z833: [152 134 122 159 103 152 148  98 156  92 105 159 131 125 142 144 164 109]
z952: [152 134 122 159 103 152 148  98 156  92 105 159 131 125 160 122 114 122]
z479: [137 112 119 146 141 136 146 135 111 174 127 171  90 120 118 125 139  88]
z310: [134 122 160  75 178 132 122 141 132 194 133  88 123 127  91 117 120 128]
z394: [138  80 119  62 198 121  58 133 108 146  71 110 108  90  71  68  62  78]
z359: [152 125 122 159 148 122 160 158 152  92  98 122 156 105 103 114 131 134]
z573: [119  61 128  60 216 119 137 139  93 146 117 115  93 121 112 108  76  91]
z612: [137 112 119 146 141 136 146 135 111 174 133 110  90 120 118 159 139  88]
perm: [164 159  92 103 125 144 122 105 152 152 134 148  98 142 156 159 131 109] => z833
both z952 z612:  => [159]
shift +1: [115] => [116]
both z359 z479:  => [125]
shift +1: [121  58 133] => [122  59 134]
perm: [122 114 122 160 125 131 159 105  92 156  98 148 152 103 159 122 134 152] => z952

z214: [128 127 128 165 127 128 128 166 128 128 129 128 127 128 128 127]
z379: [123 127 121 127 125 126 122 121 128 186 125  87 151  97  86 101]
z248: [123 127 121 127 125 126 122 121 128 124 119 127 120 119 127 127]
z733: [108  86 129  70 134  58 157 138  63 101 133  80 165 162  74 108]
z226: [121 102 133  80 148  68 163 148  78 115 140  91 172 167  85 120]
z412: [ 64  61 190 166  81 131 189  79 103  57 134 165 106 171 168 152]
z482: [127 126 127 128 125 127 127 126 126 126 126 128 125 127 128 127]
z421: [104 107 130 130 111 119 133 105 115 102 115 130 111 125 129 127]
shift -1: [128] => [127]
shift -1: [128 124 119] => [127 123 118]
shift +1: [130 130 111 119] => [131 131 112 120]
asked: [123 127 121 127 125 126 122 121 128 186 125  87 151  97  86 101] => z379
shift -1: [127 128 165 127] => [126 127 164 126]

z377: [197 131 168 149  94 136 192 185 195  87]
z826: [129 131 129 133 125 129 127 126 130 133]
z876: [ 89  47 155 152  82 214  62 148 182 130]
z684: [127 131 123 129 124 132 127 126 131 130]
shift -1: [185] => [184]
shift -1: [125] => [124]
both z826 z377:  => [131]

z687: [122 153 126 122 110 139 145 123 114]
z218: [125 121 142 128 129 115 138 135 123]
z818: [122 145 153 122 126 139 123 115 110]
z134: [163 136 124  95 201 143 111 140 124]
z707: [130 121 124 114 148 132 135 125 124]
z649: [143 148 134  92 146 144 101 127 132]
z322: [119 135 135 137 180 107 127 125  71]
z816: [144  92 127 101 142 148 113 134 146]
z665: [146  96 123  98 127 136 147 144 150]
z591: [152  68 128 114 198 114 130 147 123]
perm: [ 92 127 144 142 134 101 146 148 113] => z816
perm: [110 114 122 122 123 126 139 145 153] => z687
both z816 z218:  => [142]
shift +1: [180 107 127] => [181 108 128]
both z665 z134:  => [136]
perm: [150 144 147 136 127  98 123  96 146] => z665

z165: [ 85  62 176  72  83 195  94  76  94  93 198  60 195 194 187  85  61  82
 197 186  74]
z281: [181 198 105  72 173 200 171 103 204 203 174 167 191 197 202 176 118 105
 203  70 180]
z494: [176 200 100 192 180  75  79 195  75 182  74 203 196 189  69 188 204 191
  76  71 193]
z241: [176  82  94  85 195 194  93 186  74  60  72  86 198  83 187 197  61 195
  76  94  62]
asked: [176  82  94  85 195 194  93 186  74  60  72  86 198  83 187 197  61 195
  76  94  62] => z241
perm: [ 60  61  62  72  74  76  82  83  85  86  93  94  94 176 186 187 194 195
 195 197 198] => z241
shift +1: [ 72  83 195  94] => [ 73  84 196  95]
perm: [186  74  85  62 176  72  83 195  94  76  94  93 198  60 195 194 187  85
  61  82 197] => z165

z840: [118 108 113 139 129 102 119 137 126 128 145 133 127 145 142 146 129 139
 136 127 132]
z773: [102 116 135 134 140 139 134 190 143 164 104 143 130 123 122 142 144 105
 123 140  81]
z407: [139 122 140 112 107 128 134 103 138 111 135 125 117 109 142 135  78 123
 116 115 147]
z741: [154 151 133 132 164 152 124 140 147 105 128 142 129 148 151 132 132 133
 119 138  93]
z31: [128 133 137 127 156 130 134  60 117 100 131 129 123 100 136 131 133 141
 134 114 113]
z653: [133 127 134 153 135 117 119 134 120 136 119 124 145 123 140 131 162 118
 101 147 144]
z7: [134 152 130 124 145 128 123  70 122 122 155 107 129 118 134 129 105 114
 116 137 130]
z328: [126 105 135 155 167 124 133 147 115 139 130 124 130 100 124 138 140 131
 135 124 115]
z414: [137 160 142 136 128 138 128 128 146 139 143 118 124 132  81 110 129 158
 130 145 121]
z203: [130 141 136 151 146 124 137  90 130 151 113 119 128 137 132 109 136 103
 128 139 138]
z729: [119 119 125 114 117 151 120 153 146 126 126 125 118 122  84 154 103 124
 143 142 123]
z3: [ 88 113 124 116 121 125 125 163 131 139 146 120 130 155 141 118 123 146
 148 134 119]
shift +1: [131 133 141 134] => [132 134 142 135]
shift +1: [117 100 131 129] => [118 101 132 130]
asked: [118 108 113 139 129 102 119 137 126 128 145 133 127 145 142 146 129 139
 136 127 132] => z840
asked: [137 160 142 136 128 138 128 128 146 139 143 118 124 132  81 110 129 158
 130 145 121] => z414

z896: [192  59  60 191]
z267: [188 198 198  56]
z588: [200 199  56 195]
z319: [190  59  60 189]
z764: [197  59  63 197]
z735: [185  65  60 189]
z893: [183 104 170 166]
z567: [189  62  61 189]
z669: [196  65 189 160]
z454: [200 195 200  56]
z183: [ 54 199 196  56]
shift -1: [196  65 189] => [195  64 188]
shift +1: [188 198 198] => [189 199 199]
perm: [195  56 199 200] => z588
asked: [188 198 198  56] => z267
perm: [ 56 200 195 200] => z454
both z669 z567:  => [189]

z772: [186 117  46 138 138]
z73: [196 122 178 140 139]
z496: [191  46 200 145 144]
z353: [122 139 196 139 178]
z563: [ 63 142  51 117 120]
z148: [196 122 209 140 139]
perm: [139 196 122 178 140] => z73
shift -1: [142] => [141]
both z772 z496:  => [46]
perm: [139 140 178 122 196] => z73

z906: [ 44 114 173 101 147 142 127 125]
z374: [210 134  83 161 117 129 136 145]
z72: [210 129 134  83 161 146 117 136]
z980: [112 157 142  92 100  68  97  77]
perm: [145 136 129 117 161  83 134 210] => z374
perm: [129 136 145 210 134  83 161 117] => z374

z325: [135 129 129 128 129 126  77]
z207: [133 129 135 128 129 126  75]
z197: [133 126 128 129 128 131 178]
z554: [172 124 128 134 136 125 127]
z382: [134 129 129 128 129 127  80]
z272: [180 123 132 135 136 126 126]
z370: [134 126 128 130 129 130 180]
z488: [136 127 184 128 128 126 124]
z53: [125 127 128 129 128 130 174]
z280: [130 128  63 131 136 128 131]
z199: [130 129  60 131 131 128 130]
z240: [133 126 127 129 129 130 177]
both z272 z554:  => [136]
both z382 z280:  => [128]
shift -1: [60] => [59]

z100: [116 182 206 178 171 173  78]
z160: [174 141 128  64 152 155 167]
z683: [197  89  66 151 178  85  87]
z86: [ 51  75 177 154  88  88 188]
z198: [178  75  88 154 122  51 188]
z514: [ 99  87 141 152 197 131  63]
z331: [ 59 193 151 146 162  90 182]
z470: [177  51 200  88  75 154 188]
z556: [ 78 119 158 188 172  55 142]
z41: [ 51  75 177 154 122  88 188]
asked: [ 51  75 177 154  88  88 188] => z86
shift +1: [ 51  75 177 154] => [ 52  76 178 155]
perm: [ 51  75  88 122 154 177 188] => z41
perm: [ 75 177  88 154  51 188  88] => z86
asked: [174 141 128  64 152 155 167] => z160

z485: [105 148 149 144 110 200 188 105 121 168 197 104 123 102 157  99 115]
z24: [130 111 193 196  70 125 163  76 106  65 152 115  74 180 156 179 125]
z547: [179 106  76 163 152 115 111  65  74 156 196 125 131 193 125  70 180]
shift -1: [193 125] => [192 124]
perm: [131 193 125  70 180 179 106  76 163 152 115 111  65  74 156 196 125] => z547

z737: [125 143  97  97  87  86]
z911: [ 85  98 170  95 115 145]
z701: [ 87  97 176  87 137 143]
asked: [ 85  98 170  95 115 145] => z911
perm: [143  87 176  87 137  97] => z701
shift +1: [ 97 176  87] => [ 98 177  88]
asked: [125 143  97  97  87  86] => z737

z235: [206  72 101 113]
z626: [101 143  96 144]
z227: [ 69 126 140  70]
z675: [137 160 132 109]
z42: [134 146 159 163]
z67: [104 162 132 141]
z860: [ 72 101 113 207]
z163: [110 116  98 167]
z262: [104 132 131 162]
perm: [104 162 141 132] => z67
shift -1: [134 146 159] => [133 145 158]
both z262 z675:  => [132]
both z675 z67:  => [132]
perm: [207 113 101  72] => z860
shift +1: [101] => [102]

z246: [200 201 191  89  72  89 178 188 108 202 202 105 175 178]
z229: [202 200 202  89  72 191 178 188 108 178 175 105  89 202]
z283: [ 57  65  60  67  62  67 177  62  70  63  68  72 174 175]
z420: [ 55  53 190 171  53 171  68 188 167  53  54 163  68  67]
z784: [ 84  90 142 183  81 182  68 143 180  87  93 176  69  67]
z303: [ 59  57  59  66 197  65 180  62  62  58  55  69 177 180]
perm: [178 175 105 202 202 108 188 178  89  72  89 191 201 200] => z246
shift +1: [ 53 171] => [ 54 172]
shift +1: [178 175 105] => [179 176 106]
asked: [ 59  57  59  66 197  65 180  62  62  58  55  69 177 180] => z303

z709: [145 149 133 123 139 134 125]
z850: [197 199 121 122 112 178 104]
z391: [105 123 166 163 115 110 197]
both z850 z391:  => [197]
shift -1: [133 123] => [132 122]

z785: [133  86 123 123 125 130 100  38  70 154 118 122 122  88 106 129 162 139
 111 112 156 119 112  81 182  98 113  66 132  75 164  77 120 157 158 107
  79 137 131 144 162  86  73 164 163 167 108 113 148  83 129 122 123 112
 155]
z386: [140  92 126 121 133 129 100  42  69 157 116 128 122  93 111 122 169 147
 112 103 153 122 106  81 186  91 110  65 126  73 168 109 123 152 162 100
  74 139 125 152 167  83  74 157 161 166 108 105 150  97 121 116 120 107
 161]
z636: [128 159 124 132 125 131 143 185 153 118 138 134 129 158 128 130 105 117
 133 139 115 129 140 149  93 144 141 152 124 151 104 152 131 113 113 147
 150 116 128 116 107 153 159 106 111 116 137 146 120 146 133 134 126 133
 112]
z899: [140  92 126 121 133 129 100  42  69 157 116 128 122  93 111 122 169 147
 112 103  92 122 106  81 186  91 110  65 126  73 168  79 123 152 162 100
  74 139 125 152 167  83  74 157 161 166 108 105 150  97 121 116 120 107
 161]
z181: [127 108 134 124 124 126 120  78 103 143 123 125 122 115 112 131 154 137
 116 111 145 119 118 103 164 114 119  99 127 100 149 101 125 143 147 109
 102 134 125 135 149  94 100 145 151 147 110 110 142 112 130 119 127 122
 148]
z369: [ 97 152 122 169 129 108  91 116 103 161 105 106  73 140 162 126 157 122
 100  83 161  81  65 133 167  69 121  93 109 112 100 126 153 150 123 166
  74 121 119 107 139 110 186  92 152 128 122  42 125  74 147 116 168 111
 157]
z976: [121 150 125 136 127 132 140 164 151 111 130 126 124 151 137 125 107 127
 140 139 127 132 141 142 105 141 136 153 131 145 119 149 125 108 112 143
 146 118 126 114 110 147 157 121 108 110 139 136 123 140 131 130 133 131
 111]
asked: [121 150 125 136 127 132 140 164 151 111 130 126 124 151 137 125 107 127
 140 139 127 132 141 142 105 141 136 153 131 145 119 149 125 108 112 143
 146 118 126 114 110 147 157 121 108 110 139 136 123 140 131 130 133 131
 111] => z976
shift -1: [112 156] => [111 155]
asked: [140  92 126 121 133 129 100  42  69 157 116 128 122  93 111 122 169 147
 112 103  92 122 106  81 186  91 110  65 126  73 168  79 123 152 162 100
  74 139 125 152 167  83  74 157 161 166 108 105 150  97 121 116 120 107
 161] => z899
shift +1: [122 122] => [123 123]
shift -1: [186  91] => [185  90]
perm: [161 107 120 116 121  97 150 105 108 166 161 157  74  83 167 152 125 139
  74 100 162 152 123 109 168  73 126  65 110  91 186  81 106 122 153 103
 112 147 169 122 111  93 122 128 116 157  69  42 100 129 133 121 126  92
 140] => z386

z749: [190 193  60 192  67  61 181 169  83]
z334: [188  95  62  65 186 185  65 188 187]
z2: [106 193 184 193  63 188  74 189 165]
z954: [177  89  63 169 182 185  69  64 154]
z95: [106 193 184 193  63 188  74 187 165]
z19: [ 83  66 190 169 181  60 193 192  61]
z120: [175  99  66  72 175 182  73  65 182]
z174: [ 75  72 191 184 169  61 191 186  61]
z658: [177  89  63  69 182 185  69  64 182]
z657: [191 169 184  72  75 185 191  61  61]
z685: [ 86  66 191 167 180  61 193 190  62]
both z2 z334:  => [188]
perm: [192  61  83  66 190 169 181  60 193] => z19
both z174 z954:  => [169]
shift +1: [74] => [75]
perm: [186  75 191  61  72 169  61 184 191] => z174

z242: [127 129 128 129 127 128 129 128 129 129 130 128 129 129 128 127 127 128
 129 129 128 128]
z261: [129 127 128 130 128 128 127 126 129 126 127 128 129 128 128 130 129 127
 128 127 128 126]
z748: [127 128 128 128 128 129 130 128 128 129 129 128 129 129 129 127 129 127
 129 128 127 129]
z69: [137 119 138 132 124 117 130 147 129 139 133 130 119 130 138 139 108 125
 129 141 127 129]
z301: [128 127 128 128 127 127 129 128 127 129 130 127 130 129 127 126 126 128
 129 128 128 128]
z45: [130 136 135 131 127 123 125 125 117 127 131 126 131 130 124 139 127 132
 129 128 123 126]
perm: [129 137 119 138 132 124 117 130 147 129 139 133 130 119 130 138 139 108
 125 129 141 127] => z69
perm: [139 127 117 136 131 131 127 126 130 128 126 129 130 125 132 124 123 135
 127 125 123 131] => z45
asked: [130 136 135 131 127 123 125 125 117 127 131 126 131 130 124 139 127 132
 129 128 123 126] => z45
asked: [127 129 128 129 127 128 129 128 129 129 130 128 129 129 128 127 127 128
 129 129 128 128] => z242
shift -1: [127 129 127] => [126 128 126]
perm: [128 128 128 127 128 128 127 127 129 128 127 129 130 127 130 129 127 126
 126 128 129 128] => z301

z934: [121 130 128 126 145 127 132 129 131 123 137 128 134 124 139 149 121 114
 134 127 129 124 136 124 126 126 136 135 140 130 126 134 125 131 116 128
 130 131 130 125 126 126 118 132 138 141 126 117 128 137 130 118 137 131
 118 143 139 126 118]
z36: [143 114 131 136 118 126 137 130 130 125 125 132 128 126 140 118 126 118
 121 149 137 127 128 129 126 134 126 131 130 123 134 145 138 140 141 129
 132 116 118 131 128 124 125 121 124 134 128 131 117 127 130 126 136 137
 129 139 126 124 135]
z190: [ 64 116 153 122 135 103  98 137 129 129 140 138 121 161 147 133 158 124
 101 105 126  94 158 138 126 139 129 140  94 160 120 157  88 166 105 102
 145 114 157  97 105 109  93 127 106 150 144  78 148 118  91 129 141 113
  97 138 154 147 116]
z332: [ 44 128 163 141 139 109  82 154 131 143 150 166  98 155 148 159 151 121
  78  98 134 107 166 150 131 151 165 129  89 128 130 178 101 200 111 120
 158  72 173  89 103 105  87 153 103 126 158 117 167  93 134 136 127 122
 107 160 145 146 139]
shift -1: [158 117 167] => [157 116 166]
perm: [114 116 117 118 118 118 118 121 121 123 124 124 124 125 125 126 126 126
 126 126 126 126 126 127 127 128 128 128 128 129 129 130 130 130 130 130
 131 131 131 131 132 132 134 134 134 135 136 136 137 137 137 138 139 139
 140 141 143 145 149] => z934
shift -1: [128 134] => [127 133]
asked: [ 44 128 163 141 139 109  82 154 131 143 150 166  98 155 148 159 151 121
  78  98 134 107 166 150 131 151 165 129  89 128 130 178 101 200 111 120
 158  72 173  89 103 105  87 153 103 126 158 117 167  93 134 136 127 122
 107 160 145 146 139] => z332

z38: [ 83 138  84 215 159 129]
z467: [148 170 114  82  69 138]
z177: [115  85 132 151 130 139]
z672: [ 83  84 215 129 138 158]
z898: [176 131  73  96 179 155]
z415: [139 138  73  96 179 102]
both z177 z415:  => [139]
both z415 z38:  => [138]
perm: [155 179  96  73 131 176] => z898
perm: [129  83 138  84 215 159] => z38

z691: [165  79 192 164 184 174 192 192 189 134 128 189  75  69  87 191 191 152]
z254: [133  66 189 141  72  66 137 140  65  74 190 152 187 191 191 180 103  74]
z695: [191 192 187 191 140 185 190  65  64  64 183 187 191  71 189 188 192  66]
z430: [192 174 191 189 128 165 189 163 152  87  75 192 134  79 184 191  69 192]
z215: [ 64 185 179  65 187 188  64  64 190 143  69  65 189  73 189  99 136  66]
z393: [ 94  70  77 170 180  66  81  68 175  66  64  65  81  68 128  67 179 123]
z988: [188 191  71 188 185 191 190 192 192 191  64 183  64  66  65 140 189 187]
z830: [180 189  64 187 189 188 191 183 191 172 188 172  65 186  65 104 152 163]
z564: [192 174 191 189 128 165 189 163 152  87  75 192 134  79 184 191  69 180]
perm: [191 192 152  79  75 163 128 192  87 134 189 189 192  69 184 191 165 174] => z430
perm: [192  66  64  64 189 140 192  71 188 183 190 191 191  65 185 187 191 187] => z695
perm: [ 64  64  65  66  71 140 183 185 187 188 188 189 190 191 191 191 192 192] => z988

z70: [ 95 175 118 100 175 175 103 109 178 164 128  94 121 133 123 107 158  92
 177]
z732: [150  87  76 151  92  88 158 180  87 142 100 151 205 155 177 132  81 111
  66]
z652: [150  87  76 151  92  88 158 180  87 142 100 151  88  94  69 103 162 153
  89]
shift +1: [177] => [178]
shift +1: [87] => [88]

z624: [ 96  85 150 153  88 172  59 172 166 149  72  83  92 189 135 115 127 149
  93 116 113 138]
z212: [118 109 148 127 142 151  98 147  91 124 128 114 124 156 112  90 136 130
  79 130 109 171]
z315: [110 117 129 120 151 148 151 150  89  86 130 120 128 123  87 113 130 133
 111 179 131 104]
z700: [115 106 145 130 136 154  94 152 100 125 119 110 121 159 113  93 137 132
  79 127 110 173]
z865: [ 96  85 119 153  88 172  59 172 166 149  72  83  92 189 135 115 165 149
  93 116 113 138]
z308: [120 113 151 123 150 147 104 129  86 120 133 117 128 151 111  89 131 130
  87 130 110 179]
z159: [ 98  86 126 150  94 178  59 176 156 146  78  79 101 191 129 107 161 147
  88 118 110 149]
z844: [120 113 151 123 150 147 104 142  86 120 133 117 128 151 111  89 131 130
  87 130 110 179]
shift +1: [78] => [79]
perm: [127 154 125  79 136  94 130 145 110 119 121  93 152 173 159 113 132 115
 137 100 106 110] => z700
perm: [110 179 120 113 151 123 150 147 104 142  86 120 133 117 128 151 111  89
 131 130  87 130] => z844
perm: [ 86 151 123 130 104  87 111 110 120  89 117 150 151 147 129 130 179 133
 131 120 128 113] => z308

z940: [142 194 176 166 128]
z799: [142 194 176 194 128]
z754: [142 194 193 101 128]
shift +1: [176 166] => [177 167]
asked: [142 194 193 101 128] => z754

z389: [ 56  65  75 109 170  64]
z228: [180  98 130  96  69 203]
z114: [198  66 110  76 168 163]
z156: [106 153  61  61  64  83]
z596: [ 66 163  76 110 197 168]
z568: [109  83 115 115  60 200]
z825: [173 201  74 191 116  57]
z694: [164  80 111  76  58 200]
both z694 z596:  => [76]
shift +1: [198] => [199]
perm: [168 110  66  76 163 197] => z596
shift +1: [58] => [59]
both z596 z694:  => [76]

z559: [113 133 136 140 127 117 128 123 106  93 109 135 151 143 103 153 123 148
 137 138]
z723: [148  98 115 109 129 150 106 127  73 156 118 137 129  97 139  97 123 151
 185 119]
z146: [148  95 115 108 127 150 112 130  73 159 137 141 127  89 140  96 119 136
 188 123]
z540: [135  98 110 113 120 138 115 148  63 157 120 133 132  83 134  96 137 127
 198 107]
z88: [133 103 129 126 120 160 127 186  75 167 116 151 131  70 137 109 132 151
 202 113]
z376: [137 112 133 103 148 153 109 136  93 143 140 106 123 117 123 138 128 135
 151 127]
z465: [167 133 131 137 109 126  70 138 133 186  75 122 160 103 151 127 133 129
 116 120]
z125: [135 122 142 107 151 147 128 129 100 144 135 112 141 125 130 132 131 134
 142 127]
perm: [137 156 123 151  73 115 185 118 148 106  97  98 129 129 139 127  97 150
 109 119] => z723
perm: [ 73  89  95  96 108 112 115 119 123 127 127 130 136 137 140 141 148 150
 159 188] => z146
perm: [103 123 127 137 148 136 128 153 117 113 140 123 151  93 143 106 138 135
 133 109] => z559
perm: [127 151 135 128 138 123 117 123 106 140 143  93 136 109 153 148 103 133
 112 137] => z376
asked: [148  98 115 109 129 150 106 127  73 156 118 137 129  97 139  97 123 151
 185 119] => z723

z688: [126 125 128 131 132 128 128 130 126 131 128 130 126]
z497: [129 131 128 126 127 129 128 126 129 124 128 127 129]
z598: [131 136 127 125 126 129 128 123 130 121 129 126 131]
z438: [127 130 131 128 125 129 136 120 126 129 126 123 131]
z623: [ 83  85 139 198 196 189 128 146 103 154 119 185  98]
z388: [126 125 128 131 131 128 128 130 126 131 128 130 126]
shift +1: [130 131] => [131 132]
perm: [121 123 125 126 126 127 128 129 129 130 131 131 136] => z598

